Here are a small network's activations along a few directions, averaged over the inputs that share one value of a field.
Related values have similar rows: they may be neighbours, one step apart, or belong to one group.
(in the rows, 500 means zero)
Random noise pushes rows far along 2 fixed directions. That doesn't count. These rows show it; they differ only by the noise:
604	567	533	507	345	729	735	384	463	475	477	332	557	529	726
697	614	472	520	342	775	783	412	454	452	537	320	563	546	750
470	547	692	458	342	679	702	256	468	566	285	304	557	510	720
641	437	291	604	369	702	637	663	487	284	831	465	532	522	644


C, 12 values:
c9: 850	558	274	578	654	308	405	533	528	529	627	669	488	455	425
c6: 353	458	277	551	458	637	501	867	547	264	918	526	601	508	458
c8: 637	425	334	460	582	458	465	670	345	482	671	606	368	462	364
c10: 899	793	507	355	333	728	748	236	325	497	371	270	561	571	768
c11: 742	706	457	547	583	611	652	684	674	359	781	643	557	524	555
c4: 537	449	62	506	626	258	195	758	679	422	787	761	434	535	316
c7: 829	753	426	294	330	728	606	382	467	656	137	123	546	699	586
c12: 358	268	447	535	439	515	416	626	510	446	531	492	528	425	511
c2: 768	754	396	419	493	632	607	409	475	590	423	431	329	757	478
c3: 176	222	769	513	652	346	347	448	472	525	289	665	484	350	342
c5: 658	687	393	753	640	525	622	711	617	456	917	641	520	534	532
c1: 604	754	559	613	740	280	590	395	289	634	435	462	507	409	350
A value of C combines one of 3 hidden first parts with one of 4 second parts; all combinations occur once.
- c4 and c9 share the first part; c4 and c7 share the second. Which value has the first part of c7 and the second part of c9? => c10
- c1 and c5 share the first part; c1 and c12 share the second. Which value has the first part of c12 and the second part of c5? => c6

N, 15 values:
n13: 882	843	312	454	533	575	710	282	500	491	619	571	620	467	630
n2: 740	671	333	375	358	725	538	594	569	529	544	309	552	567	522
n6: 625	516	543	665	569	549	639	567	332	513	649	429	576	420	522
n9: 544	597	608	391	579	422	481	309	356	724	134	440	384	541	436
n4: 331	492	407	453	570	394	270	566	613	571	510	640	388	675	455
n11: 385	447	538	332	338	399	366	352	424	581	460	362	595	488	458
n12: 557	512	523	328	428	648	529	430	347	459	307	374	432	610	476
n1: 825	563	456	556	682	476	560	578	462	400	769	628	465	508	501
n14: 453	505	442	664	531	478	714	470	504	585	520	409	560	404	506
n3: 326	322	622	454	378	495	595	378	489	551	272	430	504	365	583
n7: 698	563	591	476	409	776	789	434	312	567	335	366	406	525	750
n5: 422	671	633	641	528	555	678	537	593	472	503	388	552	539	616
n15: 393	443	599	545	690	304	360	670	748	429	509	730	512	480	395
n10: 421	613	605	411	339	770	628	455	552	460	466	462	546	558	654
n8: 641	411	225	675	493	385	264	576	568	345	727	598	509	517	373
A value of N combines one of 5 hidden first parts with one of 3 second parts; all combinations occur once.
- n9 and n4 share the first part; n9 and n1 share the second. Which value has the first part of n1 and the second part of n4? => n15
- n10 and n7 share the first part; n10 and n5 share the second. Which value has the first part of n5 and the second part of n7? => n6

B, 12 values:
b12: 359	323	416	420	468	570	341	721	472	397	562	528	417	607	434
b3: 527	334	568	479	460	533	469	498	394	380	490	524	380	501	479
b10: 722	481	209	565	437	651	678	642	409	338	873	537	561	370	603
b4: 360	486	577	537	636	461	463	604	543	355	621	665	491	488	437
b11: 586	472	320	610	596	307	370	569	448	504	643	584	448	523	384
b9: 612	528	434	376	478	428	425	288	481	590	284	480	467	484	500
b8: 888	914	478	471	595	587	642	417	587	627	507	507	569	593	558
b2: 475	481	373	651	532	578	631	702	729	465	709	573	534	490	572
b7: 126	352	720	445	332	510	400	354	529	539	279	357	626	497	550
b1: 641	523	372	671	518	564	682	557	493	419	696	478	552	453	532
b5: 543	634	395	360	386	511	417	487	534	614	450	391	454	620	479
b6: 601	492	551	602	582	452	555	663	374	418	618	508	492	434	463
B is arranged as a 3 by 4 grid.
- Fewest steps between b11 and b7? => 4
- Which values are neighbours of b5? Give them in the order they are listed. => b12, b9
- Which values are neighbours of b1? Give them in the order they are listed. => b10, b2, b6
A value of B combines one of 3 hidden first parts with one of 4 second parts; all combinations occur once.
- b6 and b3 share the first part; b6 and b1 share the second. Which value has the first part of b1 and the second part of b3? => b10
- b2 and b7 share the first part; b2 and b8 share the second. Which value has the first part of b8 and the second part of b7? => b5
